A small network was trained on made-up records. Each row is its average activation on records with the value named, seen along a few directions.
Related values have similar rows: they may be neighbours, one step apart, or belong to one group.
Strong random noise was added to every row along 10 fixed directions; ignore it. To show where, here is one row again and again, with new noise each time:
[ 607  174 -355  -12  -36 -496 -109 -136  102 -212  275 -464 -309  450
 -566   82  -49 -318   27   54  258 -151   58   -9 -213 -293]
[ 448  104  -78  312  202  -35 -583 -549 -133 -493  -35  206 -126 -429
  -21   82  136  -77  -54 -156  257  -22 -335  386  -52 -459]
[-135  -74  168   61  512   64   29 -165  -94  187   69 -545   90  628
   82  481 -497 -364  286  -80  158  -98 -303 -382 -267 -301]
[-417   40  265 -236    7 -629  -25  385 -608  296 -170  212  137   -6
  418 -332  302  213   55   11  270  149 -422 -360   24  574]
[ 262  736  -87  -43  -61 -381 -186 -670   48  -44 -165  295  -22   32
   44 -274  324  359   69  205   29 -165 -193  -65 -600  -32]
[  27  188 -104 -437 -191 -510  122  127 -244  -11  155 -164  -77  393
   82   -1   78   28  153   23  -90  -24 -350 -230  -97   67]
[ 210  -60 -191   58 -111 -371 -222  159  -45 -117  -19   58 -125 -341
 -436 -332  211  -61 -128   33  313  -25  227  107  198   29]
[-406  137  210  250   55  451  376  271 -159  257 -138  262  197  234
 -135 -403  -88 -413   34  335  109 -203  231 -411 -567  376]
[  25  430  -49  -43  -65  136   33 -201 -104 -272   -9  166  -76  120
    5 -171   64 -105  127  243  -73 -181 -248 -110 -408  -76]
[ -13 -305  -82   35 -426 -557  398  728  208  618  179 -115 -243  498
 -242 -172   62 -215 -122   30   -2   62  541 -401 -318  748]
[ 373  393 -310  273 -345 -146 -109 -214  783 -151   17    8 -702   79
 -253 -161  137   94   12  363 -148 -127  346  -86 -570  170]
[   9  117  140  211  318  114 -233 -575 -154  212 -315  354  509 -409
  -50 -132   35  121  -60 -151  174  -85   78  173 -113 -283]


Values of G:
g5: [ 108  194   46  173 -208   61   82  -58 -152  173  -26  449  118    4
  130 -201  303   -9 -159   74  -80  -61    4  183 -371  305]
g4: [ -52   46  180  177  198   94 -169   -3  -79  139 -139 -228  -38   39
  159  -14  -67  108  -20  127  123  157  -53  225  267  151]
g7: [ 123 -687  262  470  101  527 -133  291 -266 -233  171  259   56 -238
  340  359 -100 -369 -336 -466  113  405 -121  497  362   57]
g1: [ 153   81 -101    0  158 -251  191  -70   19  -61  227 -234 -122  476
  -34  194  -24 -114   46  -41  287 -122  -71 -368 -478    9]
g11: [  17 -265  300  425  238 -110 -147   32  127  278  136   52 -114  224
  161  301   38 -127 -124 -134  334   94    5 -209 -395  344]
g8: [ 158 -183  132  188 -279   20  -16   64 -152   52  117  443  -69 -157
  352  120  292   44 -248 -216 -222  182 -160  350  -48  337]
g3: [ 340 -240 -160  427  -91  -88   80  156  209   49  -19  234 -134 -114
 -267 -215  252 -153 -251   57  231  -81  608   16 -282  251]
g9: [-211  214   97  254   79  212   39  298  -41 -451    5  223 -305  -21
  -57 -419  188 -149  -28  406  415 -128   -7 -381 -397  339]
g2: [-498 -137  349   24  -15   95  253  350  -86  502  -35  135  156  208
  383   40   75   99  -37   53  -76  132   -7 -254  -62  604]
g6: [ 730  -10 -199  484   93  -46 -288 -427   10 -260  141   10 -102   24
 -521  108  -19 -448 -170 -157  334 -157  122  310 -315 -493]
g10: [-123 -342  168  -89  202 -420 -318  339 -248 -137  -22 -209  -49 -234
  375   63   82  304  -89 -264  401  442 -329   85  747  191]
G is arranged as a line.
Q: Going along G from g6 by way of its neighbour g5, in what order are g1, g11, g2, g10 met?
A: g2, g11, g10, g1
Q: How many steps from neighbour to neighbour lead from g8 to g7, at the fewest?
A: 3

Values of T:
t7: [  46  -48  -60    5  -38 -256  179 -248 -132  463   91  351  355  156
  271  131  252  236  -48 -134  -41 -223  -40  -81 -502   71]
t16: [-548  -48  437   92  210   34  -38  -32 -116  386  -71  358  340 -115
  241 -100  -22  150   21  -66  306   43  -85 -459 -383  440]
t17: [-614 -543  298 -180  -70   45  -47  705  -19  -46  125   89 -299 -216
  776  273   65  212  107 -109 -149  306 -475 -276  479  648]
t4: [ 243  119  -14  397 -207   70 -146  573 -117 -784  175   13 -755    6
  -22 -275  160 -411 -278  229  527  295 -136   79  -40  391]
t12: [-315  294   -8 -309  143  659  261   88   14 -444   77 -254   40  421
  -82  -25 -365 -226  384  478 -271 -220 -212 -265   57 -322]
t3: [ 172 -475  -54  340  268 -144   83  557  204   13  174 -750 -643  594
  263  532 -259 -391  -47  -89  261  210  -16  -28  124  197]
t5: [ -63  122   82 -348   44 -537   34 -593  -95  307  -92  314  316  -86
  553  127   80  567  116 -489 -313  -23 -365 -244 -436  -69]
t2: [-129 -106   96  160  174 -397   47   95   65  377 -349   59   26  -58
    7 -174   43   96   52   28  251   53  305 -416 -275  285]
t9: [  44  -36  163  186  552  115 -708 -837  -62   58 -397 -114  257 -553
  116  405 -106  132  236 -230   53  -29 -247  174  154 -683]
t13: [-344   52  156   -9 -255 -310  -21  647 -510 -233  196  464 -268    6
  180 -362  579 -170   -9  250  357  -87 -610 -481 -124  675]
t15: [-112  492  -36   -3  233  339  268 -231 -212 -166  -44  -81   48  565
 -228 -214 -234 -495  369  537  102 -403 -154 -586 -777 -202]
t10: [-192 -389  223 -143  119 -244   97  -31   40  697 -225  148  573 -330
  452  121  157  704 -215 -573 -126  453  275  233  501  282]
t8: [-159   -6 -140 -476  -30   23  104 -338  135    5  181 -234   71  122
   60  314 -466  164  370 -215 -480 -211 -194 -245 -101 -508]
t14: [ 292  417 -164 -230   14 -221   54  -49 -499    2  -52 -398  195  277
  -76  -55  129   42  -83  170  117  -39 -259  517  501 -230]
t11: [-252 -134  206 -181  184  363  322 -439  156  336  -75  310  657   91
  364  307 -148  280   99 -351 -506  -55   99 -116 -244 -382]
t18: [  16  177   35 -205   74  -21  -93 -217 -438  -70   26  349  666 -155
 -605 -261  231 -277  -17   69  165 -459   51   52   37 -375]
t1: [ 148  249  188 -141 -573 -105   28  215 -670  -89   85  658  118 -256
  194 -398  463   68 -386  -67 -148  373 -322  564  169  480]
t6: [ -15  259   92  -41 -142 -729 -453 -263 -266  117 -169  269 -245 -142
  419 -200  356  406  -42 -103  117   85 -631  -37 -267  286]
A value of T combines one of 6 hidden first parts with one of 3 second parts; all combinations occur once.
Q: Changing only the second part turns t4 into t1. t3 has the same second part as t4; what does that change turn t3 into?
A: t14
Q: Changing only the second part turns t18 into t11. t13 has the same second part as t18; what does that change turn t13 into?
A: t10
Q: Changing only the second part turns t8 into t5. t15 has the same second part as t8; what does that change turn t15 into?
A: t2
